Each row below holds a small network's activations on one input, seen along a few directions.
In each table, some parts of the input vary, and every possible input appears once, in random order.
Descriptions start from the smaller parts, as in this example, which fits no table here: one of 4 places along a line, together with either a single point or (one of 2 separate values, together with one of 5 places around a ring) or one of 11 places along a line.
Shared parts are said once, and a part with two or three values counts as separate values.

Other details of the inputs vary at random and push rows far along three fixed directions, the same in every table; ignore that.

Rows:
x1: [ 10  14   6  -2   7  -9 -11  15  12   3  16  22  11]
x2: [ -6  12  15  -6  26 -12 -13   0  14  36  10  19  32]
x3: [ 18 -20 -30  24 -48  17   1  -6  30 -42 -15  22 -61]
x4: [ 13  22  33   6  -8  -8  -5  32  -1 -14  24  10  22]
x5: [-16  -4  15 -17   5  -5  10   3 -21   0  16 -11  21]
x6: [ -8  -7  -6 -18 -31  35  25  13 -49 -45  11 -28 -25]
x7: [ -5 -29  -2  -5 -30  23  23  16 -52 -36   5 -49 -26]
x8: [  8  -4  21  -2 -18 -24  17  52 -17 -29  22 -20  10]
x9: [-31 -19 -40 -32  21  20  32 -59 -37   8 -19 -38 -15]
x10: [  9   4  21  18  -7 -10  -5  15 -14   3   2   7   0]
x11: [ -7   7  11 -14   6  14  11  12 -48 -11  13 -21   6]
x12: [-19   1 -42 -23  32  26   0 -66   3  43 -42   8   5]
x13: [  8  14  19   3  -8   6   4  16 -20 -26  13  -8   1]
x14: [ 10 -16   5  -4 -26  -8  27  23 -48 -32  19 -20 -22]
x15: [-15 -25 -74   7 -23  50   0 -76  58 -26 -48  11 -74]
x16: [ 24  -2  -2  46 -25   0 -49   8  89  -1 -14  43 -26]
x17: [ 31  21  -8  32 -16  -3 -35  -1  90 -17  -5  60 -22]
x18: [  4   4   4 -22   0  -1  28   8 -43 -22  19 -24   1]
x19: [ -9  18  21  13  35 -14 -23 -11  24  34   1  15  28]
x20: [ -1 -15  11  -8   4 -11   1  12 -17  18   5 -12  24]
x21: [-3  1 -7 -3  7  1 -2 -2 12  6 11 11  0]
x22: [-12 -20 -40 -14  35   2   3 -57  -5  49 -36 -18   2]
x23: [ -7   1  12   1   7  -9   8  16 -23   0 -10 -28  14]
x24: [ -7  21  18   4  31 -12 -25  -2  21  46   6  23  36]
x25: [ 21 -13  -4  26 -54  10  -6  15  33 -41  -5  28 -48]
x26: [ -2  12  15   8  21 -24 -13   9  16  32 -15   2  37]
x27: [-12   5  16  -6  15   6   4   9 -29   5  16 -14  12]
x28: [ -9 -12   6 -17 -12  -5  27  22 -35 -15  -1 -34  12]
x29: [  9  17  38  14  16 -36 -18  19  -1  43   8  25  44]
x30: [-24  -6 -38 -26  39  13  12 -58 -16  39 -21 -14  -2]
x31: [-13   8 -43 -21  46  10  -1 -64   2  49 -34   5   2]
x32: [ 13 -10   9   8   1 -20 -12  19  14  11  12   6  13]
x33: [ 20  20  28  19  20 -52 -22  37  42  22  11  19  30]
x34: [-11  -1  20  -1 -14   3   3  16 -12 -21  21 -11   4]
x35: [ 20  -1  -9  11 -54  27   2  14  29 -66   5  15 -46]
Description of these inputs: one of 5 places along a line, together with either one of 3 separate values or one of 4 places along a line.
Changing only the place on the line of 5 turns x8 into x26. The same change can be made to x32. Which row results?
> x16
A walk changes only the place on the line of 4. It starts at x13 and steps to x11. List the rest of the walk in order.
> x27, x19
Which other rows does x7 become when the choice among 3 separate values takes its other values? List them by row number.
> x10, x23
Which other rows agree with x25 in the place on the line of 5? List them by row number.
> x2, x5, x12, x20, x28, x35

Rows:
x36: [-12   2  69  -6  26 -42   1  61 -55  30  48 -30  81]
x37: [-29  -9 -52  -9  19  36   7 -76   9  34 -74 -11   0]
x38: [ 36  17  41  36  21 -61 -57  38  88  48  32  70  41]
x39: [-10  10   8   5  10   2   1  -7  -8   2 -15 -19   8]
x40: [-42 -23 -50 -48  18  45  48 -79 -86  37 -61 -55  13]
x41: [ 25  -8  12  27 -85  26  -3  58  26 -90   9   8 -52]
x42: [ -1   1  77 -12  16 -41   5  67 -73  31  56 -25  79]
x43: [ -25  -17    3  -33   12   12   38    2 -101    7   -3  -66   18]
x44: [ -6 -51 -85  -4 -47  54  12 -60  30 -44 -43 -15 -93]
x45: [-37 -25 -62 -51  38  25  56 -81 -77  22 -48 -69   0]
x46: [-11  33  -3  -7  22  35 -31 -33  49   4  31  53  -5]
x47: [ 28 -17  -8  15 -80  11  14  40  17 -85  19  20 -63]
x48: [-28 -19  43 -26  -4  -8  32  45 -87 -13  39 -67  37]
x49: [  1 -30 -89  -4 -34  56  20 -74  22 -45 -62 -15 -94]
x50: [ 16  32  40  45  36 -42 -56  30  74  49   2  46  41]
x51: [-46  37 -18 -68  66  41  25 -72 -59  45   3  -3  52]
x52: [  3  -5  35 -37 -10 -30  40  62 -81 -22  45 -39  45]
x53: [ -3   0  75  -5  18 -45   1  58 -70  34  53 -11  73]
x54: [  3  48  42 -12   6  14  -9  44  -8 -38  79  27   5]
x55: [ 17 -13 -25  26 -65  48   5  -3  13 -71 -22  -3 -79]
x56: [  9  -2  16   3   2 -28   4  43  -3 -14  30 -10   6]
x57: [ -2 -39 -35   5 -53  26  11  -2  33 -67   0 -16 -74]
x58: [ 23 -13   3  24 -63   0   0  60  42 -89  32  -1 -70]
x59: [-45   1 -11 -39  50   6  25 -52 -53  63 -45 -43  57]
x60: [ 23 -29   9  23 -67   1   1  63  34 -87  43   1 -54]
x61: [-14   2 -42  21  55   6 -56 -94  86 102 -76  44  18]
x62: [ 13  24  10  34  36 -21 -51 -16  63  68 -26  48  23]
x63: [ 32  -1  21  41 -75  16  -6  50  11 -84  18  17 -64]
x64: [ -6  18 -31  21  41   2 -40 -82  68  90 -75  59  22]
x65: [ 33 -17  -2  22 -69   5   2  63  27 -90  32   2 -72]
x66: [ 25  29  44  44  -1 -26 -37  46  52  -6  12  31  17]
x67: [ -8   6 -49   3  35   2 -11 -71  55  35 -52  11 -14]
x68: [  1 -14  26 -34   2 -24  43  48 -95 -10  45 -49  23]
x69: [ 21  -1  23  23  -1 -40 -28  25  42  19  30  43  11]
x70: [ 26  27   2  19  44 -39 -35 -21  61  61 -15  50  29]
x71: [-50 -24 -31 -42  26  32  46 -49 -89  19 -38 -81   1]
x72: [-16 -33 -96  -8 -42  60  22 -79  48 -46 -71 -10 -92]
x73: [-25 -18 -11 -50  13  -3  56  -3 -85  -1   2 -58  34]
x74: [ -12   63  -45   -2   77   40  -50 -114   92   66  -39   81    3]
x75: [ 34 -13  -6  24 -73  10  12  35  11 -90  21  11 -78]
x76: [ 36  45  53  51  23 -46 -64  38  78  37   6  61  44]
x77: [ 30  33  55  51  21 -51 -61  41  62  48  15  68  34]
x78: [ 11  16  55 -25  23 -58  17  59 -54  31  48  -7  83]
x79: [ -17  -25  -10  -42   13   -6   53   -6 -108    6   13  -51    6]
Changing only one part turns x68 into x78. The same change can be made to x43. Which row results?
> x41
Changing only one part turns x57 into x72. The same change can be made to x46. Which row results?
> x51
Describe the family of inputs behind these rows.
> one of 4 places along a line, together with either a single point or (one of 2 separate values, together with one of 5 places along a line)
A walk changes only the place on the line of 4. It starts at x60 and steps to x56. List the rest of the walk in order.
> x45, x73
A walk changes only the place on the line of 4. It starts at x48 and steps to x71. List the rest of the walk in order.
> x39, x59
Which other rows does x43 become when the choice among 2 separate values takes its other values? List them by row number.
> x65

Rows:
x80: [ 23  -7  31  12  -5 -21   5  63 -37 -25  48 -17 -11]
x81: [ 14 -10 -13   4  25 -39 -22 -32  35  79 -14  38  21]
x82: [-22 -42 -59 -53  24  -4  57 -34 -62  20 -12 -37 -11]
x83: [-13  -6  -3  -3  46 -20 -25 -31  47  53 -10  -3  23]
x84: [  6  18 -14 -14  71   1 -28 -55  50  46  19  53  44]
x85: [-17  -6 -24  10 -21  32   8   2  -5 -51 -11 -46 -39]
x86: [ -6  -5  -4   7 -29  30  12 -12  11 -33 -33 -33 -25]
x87: [ -8  -9  -4   9  48  -9  -8 -35 -42  84 -23   2  28]
x88: [ -4  -7  -7 -10  50 -24  -9 -54 -30  97 -19  -5  40]
x89: [ 17  -5   2 -25 -13 -41  41  69 -48 -45  42 -22   7]
x90: [  4  62   6 -23  25  43 -22   3  26  28  -1  35  23]
x91: [ -4 -34  37  -6 -51 -16  17  62 -26 -36  54 -31   4]
x92: [-36 -21  -1 -26  50 -14   3 -53 -33  90 -13 -36  61]
x93: [ 22   9  41   0   4 -68  -4  60 -13  33  21  43  65]
x94: [ -4  -9  -7  36   0  14 -36   0  64  -7  -3   8 -34]
x95: [-41 -27 -12 -29  -2  29  23 -47 -72  13 -45 -58  13]
x96: [ 31   5  20  -8 -19 -34  17  59 -35 -49  42 -30  -4]
x97: [ 15   0 -14  -6  57 -37 -19 -36  28  70 -11  15  20]
x98: [-50  17  -4 -35   4  34  38 -72 -75 -15  -2  -2 -13]
x99: [ 22  17  69  23  13 -44 -18  63 -47  28  15  22  54]
x100: [ 21  33  59  -3  21 -20 -25  25  -6   8  52  57  86]
x101: [ 30  -3 -25  21 -49  26  11 -13  21 -48 -37  -4 -67]
x102: [-20  14 -15 -17  86 -18  15 -40 -71  74 -35 -32  47]
x103: [ 17  11 -20  22  -7  18  10 -22   3   2 -42  -2 -24]
x104: [-15  -9 -43 -25  11  21  45 -27 -88 -14 -21 -68 -24]
x105: [-51 -27 -56 -56  23  11  59 -35 -60  -1 -25 -69  15]
x106: [-10  63  14  20  19   6 -13 -53  66   0  -3  67 -15]
x107: [ 19 -17  35  16 -11 -13  14  72 -54 -43  47 -21 -22]
x108: [ 16 -28 -37   4 -65  72   7 -24  21 -87  32  26 -68]
x109: [ -9   3   2  38 -13  17 -37 -15  43  15 -42  21  -3]
x110: [-12 -25  21 -17  -8 -31  25  66 -13 -25  54 -24  18]
x111: [-10 -23  33  -7 -53 -16  25  73 -33 -49  28 -12  18]
x112: [-17 -38 -36 -45  31  13  42 -48 -87  18 -16 -67 -18]
x113: [-47 -49 -39 -59  26  13  45 -44 -57  15 -15 -72   4]
x114: [  3  -5   9  24 -27  -1 -33  -7  53  -2 -27  23  -2]
x115: [ 31  23  65  31 -11 -46 -22  70 -24  12  26  26  41]
x116: [ -8 -41 -24  16 -54  43  -5 -19  18 -36 -12 -23 -61]
x117: [ 18  26  -9   8  47 -36 -26 -23  24  48 -19  10  21]
x118: [ -3  -1  29 -18 -14 -19  20  54 -34 -50  40 -58  14]
x119: [ -9  41  82   5   6 -34  -3  34 -24  -5 101  41  30]
x120: [-14  15  -8   3  33 -22  -3 -21  61  55 -41  26  50]
x121: [ 29 -20 -19  25 -32  -4 -17 -15  41   4  -3  24 -43]
x122: [-10 -22  42 -18 -42 -16  21  57 -49 -37  22 -29  25]
x123: [-53 -57 -43 -46   5  20  53 -40 -68  29 -15 -53  15]
x124: [  1   3  14  54 -14  13 -50   2  62   2 -45  43 -11]
x125: [ 35   2  43   0  17 -73 -16  66  17  17  55  22  34]
x126: [ 13 -26 -26  -7 -43   3  11 -13 -10 -19 -33   8 -31]
x127: [-10  22 -23 -29 -27  80 -13  -9 -14 -21  -9  22 -27]
x128: [  2  18  -3  48  12   5 -47   7  79 -10 -27  23 -19]
x129: [ 43  19  -6  31 -10 -15 -22 -13  74   8 -34  39 -16]
x130: [ 11  19  64   4  -6 -48   0  69  19  -4  28  -1  61]
x131: [ 16 -17 -34  17  -7 -25 -14 -13  55  37 -11  55 -10]
x132: [ 11 -21 -55  -8 -52  20  49  -7   0 -50 -35  -3 -54]
x133: [  0   0  25 -14 -16 -31  12  62  -5 -45  38 -33  17]
x134: [ -7 -17   3  49 -18  22 -39   1  48   4 -14  21 -28]
x135: [  8  22   7  19  38  -7   2 -18 -17  49 -43   6  27]
x136: [  4  11 -34 -22   3  55  29 -58  -7 -30 -11   8   4]
x137: [-11   3  -3 -24  52 -21   1 -59 -64  92 -49 -11  59]
x138: [-18  35  66 -20  30 -31  17  32 -41 -26  97  12  16]
x139: [  7   4  68  11  16 -46 -28  69  15   4  57  -9  37]
x140: [  0  27  28 -43   3  32  -4  68 -38 -29  78  -2   4]
x141: [ -7  16  13  38   9  15 -18  -5  39  10 -43   7   7]
x142: [ 24  38 -28  12  26  13 -38 -39  90 -14   8  66   5]
x143: [-52 -39 -23 -29  41  37  32 -37 -78  15 -27 -71  -5]
x144: [-13  32 -28   5 -34  39  13 -31  34 -97  22  25 -93]
x145: [  8   0  52  -4 -48  -8  30  68 -32 -63  34 -51  12]
x146: [ -2  39  -2 -11  27  39 -52 -12  44  61  18  59  16]
x147: [ 37   9 -14  21 -24 -19  -8  -3  68  -4 -32  39 -21]
x148: [ 22   6  -1  15   2 -25 -27 -23  26  40 -34  37  13]
x149: [ -4  23   5  36   7  13 -23 -16  58  22 -42   9   9]
x150: [  3   1 -12  20 -28  13 -16   8  48 -54  -8 -18 -45]
x151: [ 27 -14 -52   5 -42   4   8  -4  41 -59 -17   3 -73]
x152: [  3  32 -51 -21 -36  85 -11   7  31 -72  12  12 -77]
x153: [ -4 -33 -23  43 -65  50 -13  -3  38 -44 -10  -6 -75]
x154: [  8 -19 -25  24 -14  17  -7 -25  -4  19 -16   4 -37]
Describe the family of inputs behind these rows.
> one of 5 places around a ring, together with either one of 3 separate values or (one of 2 separate values, together with one of 6 places along a line)
Changing only the place on the ring of 5 turns x90 into x146. The same change can be made to x145. Which row results?
> x92
Changing only the place on the ring of 5 turns x108 into x142. The same change can be made to x119. Which row results?
> x144
Which other rows does x154 become when the choice among 2 separate values takes its other values? List them by row number.
> x153
Which other rows does x126 become when the choice among 2 separate values takes its other values? List them by row number.
> x122
Which other rows does x84 become when the choice among 3 separate values takes its other values? List them by row number.
> x138, x140
Which other rows does x90 become when the choice among 3 separate values takes its other values? List them by row number.
> x106, x136
A walk changes only the place on the ring of 5. It starts at x151 and steps to x147. List the rest of the walk in order.
> x126, x81, x125
